k42: +0.31	-5.79	-5.30	+2.39	-5.25	-2.06	+1.41	+5.03
k882: +0.59	+1.60	+2.93	+1.96	-1.91	+0.75	-0.47	+2.44
k173: +0.68	+2.52	+4.68	+1.57	-3.23	-1.22	-1.99	+1.79
k620: -0.01	-3.01	+5.50	-0.76	-6.68	-7.34	-0.65	-3.88
k280: -2.17	-4.29	-3.80	+3.87	-5.65	-3.66	-2.99	+2.65
k921: +2.34	+2.41	+2.42	+2.54	+0.74	+0.54	-2.15	+1.74
k33: -2.17	-4.29	-3.80	+3.87	+4.62	+4.82	+0.98	+2.01
k107: -1.99	+2.52	-1.22	-3.23	+1.79	+4.68	+0.67	+1.57
k58: +0.55	+1.74	+2.54	+2.34	-2.15	+2.41	+0.74	+2.42
k102: +1.97	+1.49	-2.32	-4.89	-8.36	+5.73	+5.68	+4.71
k193: +4.21	+3.63	-2.56	+0.39	+0.93	+4.09	+6.19	+2.25
k186: +0.68	+2.52	+4.68	+1.57	-3.23	+0.90	-1.99	+1.79
perm: +2.34	+2.41	+0.74	+2.42	-2.15	+2.54	+0.55	+1.74 : k58
perm: +2.52	+4.68	+1.57	-3.23	-1.22	-1.99	+1.79	+0.68 : k173

k921: -3.91	-1.54	-4.44	-6.68
k280: -4.78	-0.45	-0.26	-1.28
k107: -3.91	-4.44	-6.67	-1.53
k58: -3.91	-1.54	-6.67	-4.44
k882: +6.18	-0.55	-2.43	-5.86
k102: -4.27	-0.29	-1.93	-4.91
k173: -1.53	-6.67	-4.44	-3.90
perm: -4.44	-6.67	-1.53	-3.91 : k107
perm: -4.44	-1.54	-3.91	-6.67 : k58
perm: -1.53	-3.91	-4.44	-6.67 : k107
perm: -6.67	-1.53	-3.91	-4.44 : k107
perm: -3.90	-1.53	-6.67	-4.44 : k173

k102: -5.18	+5.41	-1.38	-2.01	-0.50	+0.24	-2.29
k173: -0.41	+7.16	+3.72	+2.33	-4.64	-5.06	-2.30
k42: +2.76	+0.62	+3.34	+0.39	-1.38	-4.77	+2.93
k280: -1.39	+1.60	-0.28	-0.54	-0.30	-0.07	-0.53
k921: -2.17	-0.24	-1.53	-2.20	+0.80	+0.92	+1.08
k186: -0.60	+4.78	+2.13	+1.24	-2.74	-2.97	-1.62
k107: +0.89	+2.93	+2.65	+1.40	-2.48	-3.63	-0.26
k58: -1.38	-0.82	-1.16	-2.55	+0.98	+0.55	+2.43
k193: +0.53	+5.12	+3.54	+2.10	-3.85	-4.79	-1.19
k620: -1.39	+1.60	-0.28	-0.54	-1.23	-0.07	-0.53
perm: -1.62	+2.13	-2.74	-0.60	+4.78	-2.97	+1.24 : k186
perm: +2.93	-4.77	-1.38	+0.39	+3.34	+0.62	+2.76 : k42

k42: -0.68	-0.02	+1.85	+0.94	+2.47	-0.22	-0.40	+3.66	+1.16	-0.06	+0.78	+0.23	+0.28	+1.60	-1.01	+0.86	+0.04	+1.08	+0.70	+0.62	+0.89	-1.68	+0.25	-0.95	-2.53	+0.40	+0.53	+0.27	-0.08	-1.71	+0.20	+1.09	+2.54	-2.06	-2.66	-3.05	+1.55	+0.58	-5.14	-0.30	-0.05	-0.30	-0.49	-0.54	-1.47	+0.95	+1.03	-0.99	-0.18	-1.54	-0.98
k173: -2.06	+0.58	+1.60	+0.20	-5.14	-0.02	-0.68	-0.30	-1.71	+3.66	-0.99	-0.98	-1.54	-0.06	+0.87	+0.94	+0.62	-0.22	-0.54	+0.04	+0.28	+1.16	-0.49	-0.30	+0.78	-1.68	+1.55	-0.95	-1.47	+0.53	-0.08	-2.66	+0.40	-0.18	-0.05	+1.08	+1.09	+2.47	-1.01	-3.05	+1.85	+0.95	+2.54	+0.25	+0.23	+0.27	+1.03	-0.40	-2.53	+0.70	+0.89
k186: -1.54	-0.99	-0.22	-3.05	-0.68	+1.85	-0.18	+0.62	+0.40	+1.08	-1.01	+0.03	-0.95	+0.87	+0.20	-0.49	-1.68	-0.98	+1.55	+0.94	-0.08	-5.14	+3.66	-2.53	+1.09	+1.03	-0.02	+0.25	-0.30	+0.70	-2.66	-1.47	-0.30	+0.23	+0.89	+0.58	+0.78	+1.16	+0.27	+0.53	-0.05	+0.28	+2.54	+2.47	-0.40	+0.95	+1.60	-1.71	-0.06	-2.06	-0.54
k102: -0.08	+0.20	-1.47	-0.06	-0.49	-0.40	+0.53	+0.62	-1.01	-2.66	-0.06	+1.16	-0.68	+1.09	-1.68	-0.18	-2.53	+0.78	+3.66	-3.05	-0.95	+0.27	-1.54	-0.22	+1.60	+0.40	-0.30	-5.14	+0.87	+0.04	+0.25	-2.06	+2.47	+0.23	-0.30	-1.71	-0.02	+0.95	+1.03	+1.55	+0.70	+2.54	+0.58	+0.89	-0.98	+1.85	+0.94	+0.28	-0.99	-0.54	+1.08
k921: +1.11	-1.29	-2.31	-1.08	-1.47	-2.12	-0.81	-3.37	+0.59	-0.01	+2.73	-0.62	-0.98	+0.91	-1.38	-0.95	+0.41	+1.00	+0.14	+1.10	-0.98	+2.88	+4.79	-0.65	-0.28	+0.64	-1.19	-0.21	+3.91	-0.69	+0.25	-0.74	+0.06	+0.65	+0.47	+2.18	-1.82	-1.10	+0.52	-0.76	+0.34	-0.16	-0.53	+5.35	-0.67	-0.80	+1.59	+1.48	+0.60	-1.77	-2.07
k620: -0.22	-1.06	+3.74	+2.12	-1.04	+1.23	+0.86	+8.10	+0.39	-1.83	+0.23	+1.41	+0.29	+0.07	-0.08	-1.08	-1.39	-0.70	-3.09	-2.11	-0.19	+1.39	-4.52	+0.18	+0.08	-0.77	+1.24	-0.14	-0.01	-0.02	+2.19	-0.75	-0.74	+0.25	-0.64	+3.21	-1.40	-0.61	-0.14	+1.84	-0.30	+0.95	-1.97	-5.00	-2.43	-0.90	-0.75	+0.53	-1.11	-1.85	+1.89
k58: -0.78	+1.53	-0.32	-4.62	-0.01	-3.50	+0.14	+1.75	-1.08	+0.97	-1.99	-1.38	+1.85	+0.23	-1.22	+1.67	-1.30	-0.28	+1.40	-1.11	+2.03	-2.88	-2.58	+1.53	-0.24	+1.15	-0.45	-1.17	+5.11	+0.52	-3.57	-1.72	+1.69	+1.49	-1.65	-0.13	+0.42	+0.33	+0.10	-0.54	-0.75	-0.30	-1.29	+2.47	-2.50	-0.17	-2.46	+1.12	-1.84	+2.06	-1.66
perm: +2.47	-2.66	-1.47	-0.02	+1.09	-1.71	+0.25	-5.14	+1.16	+0.62	+0.23	+1.08	+3.66	+0.40	-1.68	-0.99	-0.08	-0.06	+0.28	-1.01	-0.68	+0.78	+0.27	-0.05	-0.54	-0.18	+0.86	+0.58	+0.70	+0.95	+0.94	-0.22	-3.05	+2.54	+0.04	+1.03	+0.20	-1.54	-0.30	+1.85	+1.55	-0.40	-0.98	-2.53	+0.89	-0.95	+1.60	-0.30	+0.53	-2.06	-0.49 : k42
perm: -2.06	-0.54	-1.54	-0.99	-0.22	-3.05	-0.68	+1.85	-0.18	+0.62	+0.40	+1.08	-1.01	+0.03	-0.95	+0.87	+0.20	-0.49	-1.68	-0.98	+1.55	+0.94	-0.08	-5.14	+3.66	-2.53	+1.09	+1.03	-0.02	+0.25	-0.30	+0.70	-2.66	-1.47	-0.30	+0.23	+0.89	+0.58	+0.78	+1.16	+0.27	+0.53	-0.05	+0.28	+2.54	+2.47	-0.40	+0.95	+1.60	-1.71	-0.06 : k186
perm: -0.98	-1.54	-0.18	-0.99	+1.03	+0.95	-1.47	-0.54	-0.49	-0.30	-0.05	-0.30	-5.14	+0.58	+1.55	-3.05	-2.66	-2.06	+2.54	+1.09	+0.20	-1.71	-0.08	+0.27	+0.53	+0.40	-2.53	-0.95	+0.25	-1.68	+0.89	+0.62	+0.70	+1.08	+0.04	+0.86	-1.01	+1.60	+0.28	+0.23	+0.78	-0.06	+1.16	+3.66	-0.40	-0.22	+2.47	+0.94	+1.85	-0.02	-0.68 : k42
perm: -5.14	-3.05	-2.66	-2.53	-2.06	-1.71	-1.68	-1.54	-1.47	-1.01	-0.99	-0.98	-0.95	-0.68	-0.54	-0.49	-0.40	-0.30	-0.30	-0.22	-0.18	-0.08	-0.06	-0.05	-0.02	+0.04	+0.20	+0.23	+0.25	+0.27	+0.28	+0.40	+0.53	+0.58	+0.62	+0.70	+0.78	+0.87	+0.89	+0.94	+0.95	+1.03	+1.08	+1.09	+1.16	+1.55	+1.60	+1.85	+2.47	+2.54	+3.66 : k173
perm: +0.28	-0.06	-2.66	-0.95	+0.95	+0.53	-1.71	+0.23	-0.30	+0.20	-0.99	-2.06	-0.02	+0.27	+2.47	-1.47	-0.49	+1.09	+0.40	+0.78	-1.68	+1.85	+1.03	+1.08	-0.05	-0.68	+0.25	-1.01	-5.14	-2.53	+0.94	-0.98	-0.22	+1.16	+0.03	+0.70	+2.54	-0.18	+0.58	+0.62	+0.87	+3.66	-0.40	+1.55	+1.60	-0.08	-1.54	-3.05	+0.89	-0.30	-0.54 : k186
perm: +1.89	-0.22	-1.06	+3.74	+2.12	-1.04	+1.23	+0.86	+8.10	+0.39	-1.83	+0.23	+1.41	+0.29	+0.07	-0.08	-1.08	-1.39	-0.70	-3.09	-2.11	-0.19	+1.39	-4.52	+0.18	+0.08	-0.77	+1.24	-0.14	-0.01	-0.02	+2.19	-0.75	-0.74	+0.25	-0.64	+3.21	-1.40	-0.61	-0.14	+1.84	-0.30	+0.95	-1.97	-5.00	-2.43	-0.90	-0.75	+0.53	-1.11	-1.85 : k620
perm: +0.89	+0.70	-2.53	-0.40	+1.03	+0.27	+0.23	+0.25	+2.54	+0.95	+1.85	-3.05	-1.01	+2.47	+1.09	+1.08	-0.05	-0.18	+0.40	-2.66	-0.08	+0.53	-1.47	-0.95	+1.55	-1.68	+0.78	-0.30	-0.49	+1.16	+0.28	+0.04	-0.54	-0.22	+0.62	+0.94	+0.87	-0.06	-1.54	-0.98	-0.99	+3.66	-1.71	-0.30	-0.68	-0.02	-5.14	+0.20	+1.60	+0.58	-2.06 : k173

k921: -1.78	+4.34	-4.89	-2.56	-4.55	+3.46	+1.12	-6.39	-3.08	+6.18	+6.35	-7.68	+2.85
k193: -6.39	-4.89	+2.85	-7.68	+6.35	-1.78	+3.46	+6.19	-3.08	-2.56	+4.34	-4.55	+1.12
k280: -1.78	+4.34	-4.89	-2.56	-4.55	+3.46	-7.36	-1.50	-7.63	+1.26	-2.22	+1.87	-4.33
perm: +1.12	-6.39	-4.89	+2.85	-7.68	+6.35	-1.78	+3.46	+6.19	-3.08	-2.56	+4.34	-4.55 : k193
perm: +2.85	-7.68	+6.35	+6.18	-3.08	-6.39	+1.12	+3.46	-4.55	-2.56	-4.89	+4.34	-1.78 : k921
perm: +2.85	-1.78	+4.34	-4.89	-2.56	-4.55	+3.46	+1.12	-6.39	-3.08	+6.18	+6.35	-7.68 : k921
perm: -7.68	-6.39	-4.89	-4.55	-3.08	-2.56	-1.78	+1.12	+2.85	+3.46	+4.34	+6.18	+6.35 : k921
perm: -7.68	-6.39	-4.89	-4.55	-3.08	-2.56	-1.78	+1.12	+2.85	+3.46	+4.34	+6.19	+6.35 : k193
perm: -4.89	-2.56	-4.55	+3.46	-7.36	-1.50	-7.63	+1.26	-2.22	+1.87	-4.33	-1.78	+4.34 : k280

